A small network was shown many inputs. Here are its activations along a few directions, one row for each input.
Each table varies a few parts of the input and shows all the possible inputs, shuffled.
Descriptions start from the smaller parts, as in this example, which fits no table here: one of 8 places around a ring, together with either a single point or (one of 2 separate values, together with one of 4 places along a line) or one of 11 places around a ring.
Shared parts are said once, and a part with two or three values counts as separate values.
In the rows, zero is written as 128.

Other details of the inputs shift rows strongly along two fixed directions, in all tables alike. That doesn't count.

Rows:
r1: [144 115 145 141 129 129 139 118 120 116 122]
r2: [133 140 121 112 143 123 103 136 132 138 112]
r3: [127 139 138  97 153 117 121 146 143 155 106]
r4: [130  96 150 128 131 117 146 130 136 111  99]
r5: [162 115  85 203  90 177 123 109 106 106 192]
r6: [154 105  70 203  84 175 122 114 116 110 182]
r7: [137 125  92 173 111 160 120  99 122 124 170]
r8: [138 139 100 168 109 155 107 106 126 123 152]
r9: [117 124 149 103 147 114 134 144 155 140 100]
r10: [108  93 158 113  91 151 139 132 115  75 124]
r11: [113 133 121 115 139 106 115 128 135 154 127]
r12: [131  82 114 189 101 166 127 120 125  76 147]
r13: [116 196 111  42 122 124 101 133 127 204 110]
r14: [157 194  64 134 115 134  92 110 129 190 160]
r15: [115 135 201  65 174  86 144 153 160 134  80]
r16: [113  64 187 110  92 140 172 131 113  62 106]
r17: [113 145 182  64 165  70 159 155 158 120  82]
r18: [133  95 118 193 103 160 161 107 108  83 147]
r19: [135 113 124 149 122 124 124 125 110 138 129]
r20: [120  82 120 197  97 154 125 121 118  84 155]
r21: [142 201 109  79 149  94 101 114 139 208  99]
r22: [123 153 121 106 154 118 130 126 124 139 127]
r23: [123 118 125 150 127 135 122 135 123 140 142]
r24: [128 209  65 102 146 121 100 110 127 199 138]
r25: [149 125 108 137 124 133 120 137 126 130 141]
r26: [144 182  56 140 111 124  85 120 121 200 161]
r27: [110  81 190 117 139  87 158 142 140 101  86]
r28: [132 138 140 118 145 115 146 127 117 128 108]
r29: [128  98 124 190 114 173 157 124 112  84 161]
r30: [127 155 106 126 133 118  89 130 119 162 130]
r31: [129 101 120 189 112 167 141 119 106  68 155]
r32: [130 137 113 102  85 146 126 128 112 128 146]
r33: [122 118 150  88 161 105 128 142 141 128 104]
r34: [154 200  57 132 126 137 103 119 110 183 160]
r35: [132  84 143 162 114 127 140 142 120  93 148]
r36: [131 112  89 175 113 152 110 115 105 132 172]
r37: [115 128 193  60 177  80 140 143 154 123  87]
r38: [117 152 165  84 157  99 133 138 161 154  96]
r39: [107 102 151  89 105 141 143 128 119  98 127]
r40: [102 119 182 103 155 106 168 146 152 105  95]
r41: [111 123 153 129 138 120 145 131 136  90 110]
r42: [149 149 100 119 135 125 108 123 118 168 115]
r43: [119  98 198 111 150 108 143 142 144  75  97]
r44: [126 192  76 115 133 119  86 125 134 221 136]
r45: [112  55 173 138 135 126 162 137 145  61 116]
Description of these inputs: one of 5 separate values, together with either a single point or (one of 2 separate values, together with one of 4 places along a line).
Changing only the choice among 5 separate values turns r9 into r12. The same change can be made to r13. Which row results?
> r10
Changing only the choice among 5 separate values turns r34 into r22. The same change can be made to r26. Which row results?
> r11
Which other rows does r19 become when the choice among 2 separate values takes its other values? List them by row number.
> r27

Rows:
r46: [123 203  82  61 126 131  86 130 118 213 125]
r47: [156  92  78 199  59 198 125  98  88  91 167]
r48: [133 140 111 139 152 120 120 132 130 152 123]
r49: [131 115 115 179 122 131 130 129 134 124 147]
r50: [147 139 114 133 146 111 112 131 134 142 136]
r51: [151 112  96 199 115 157 111 113 124 111 159]
r52: [118 111 114 138  94 162 113 122 127  98 150]
r53: [134  86 165 159 139 117 141 129 140  86 118]
r54: [ 96  72 210  80 121 116 172 154 149  82  94]
r55: [126 203  75  56 126 118  77 128 131 198 138]
r56: [142 116 112 170 130 133 122 131 125 112 154]
r57: [116  77 208 122 156  78 170 150 159  89  91]
r58: [109  77 208 123 161  93 170 157 164  90  93]
r59: [143  87  75 201  61 193 135  93  79  97 171]
r60: [141 102 113 197 123 164 122 118 128 105 156]
r61: [106  73 208  69 130 117 165 155 140  72 100]
r62: [130 137 115 141 146 112 115 120 132 149 127]
r63: [152 197  91  93 162  88  88 125 134 207 125]
r64: [136  95  79 237 100 176 123 103 104 100 185]
r65: [114 206  74  65 127 120  77 132 127 201 130]
r66: [111 157 105  90 109 127 108 131 139 161 134]
r67: [112 185 111  49 134 116 100 125 127 201 107]
r68: [113 123 159 115 168 100 135 136 146 137 103]
r69: [136 134 112 110  98 130 132 124 117 150 117]
r70: [125 137 122 101 108 153 112 124 126 139 128]
r71: [127 118 168 109 169  96 134 140 156 124  86]
r72: [137 131  91 158  70 169 117 111 100 143 168]
r73: [130 207  90  68 120 119  83 127 106 210 122]
r74: [124  70 202  76 126 101 172 151 129  67  83]
r75: [121 105 175 123 160  89 145 146 140 107 101]
r76: [101 106 207  98 155 110 193 132 141  60  91]
r77: [118 107 206  90 155 109 191 142 143  52 101]
r78: [145 113 117 155 142 130 131 128 129 123 140]
r79: [134 138 109 107 107 133 125 128 104 141 116]
r80: [134 185 106  94 165  89 108 133 151 211 103]
r81: [110  78 219  85 122 111 156 147 135  69  86]
r82: [134 191 106  91 168  85  93 140 140 197 106]
r83: [143 199  83 108 150  95  89 127 145 218 123]
r84: [149  94  89 191  59 196 124 105  81  93 196]
r85: [136 144  93 180 106 181 150 107 102  94 170]
r86: [142  97  80 234 105 187 125 114 105 103 188]
r87: [132  91  90 201  59 197 127  95  79  98 186]
r88: [132 106 105 200 119 150 126 128 116 101 160]
r89: [108 107 209 101 146 109 199 141 152  63  95]
r90: [114 110 210  98 153 116 184 137 150  52  88]
r91: [107 179  88  77 122 123  90 119 128 182 130]
r92: [108  76 207 119 165  80 164 140 148  85  87]
r93: [140 189 110  84 174  93  96 138 145 199 116]
r94: [141  88  76 234 105 182 131  97 104 108 179]
r95: [134 195 110  93 166  90  85 135 150 193 101]
What do these inputs look like to the network?
> one of 5 separate values, together with either a single point or one of 4 places along a line or one of 5 places around a ring
Changing only the choice among 5 separate values turns r70 into r54. The same change can be made to r71. Which row results?
> r80
Which other rows does r82 become when the place on the ring of 5 takes its other values? List them by row number.
> r48, r75, r86, r88
A walk changes only the place on the line of 4. It starts at r65 and steps to r46. List the rest of the walk in order.
> r73, r79
Which other rows does r88 become when the choice among 5 separate values takes its other values? List them by row number.
> r49, r56, r64, r95
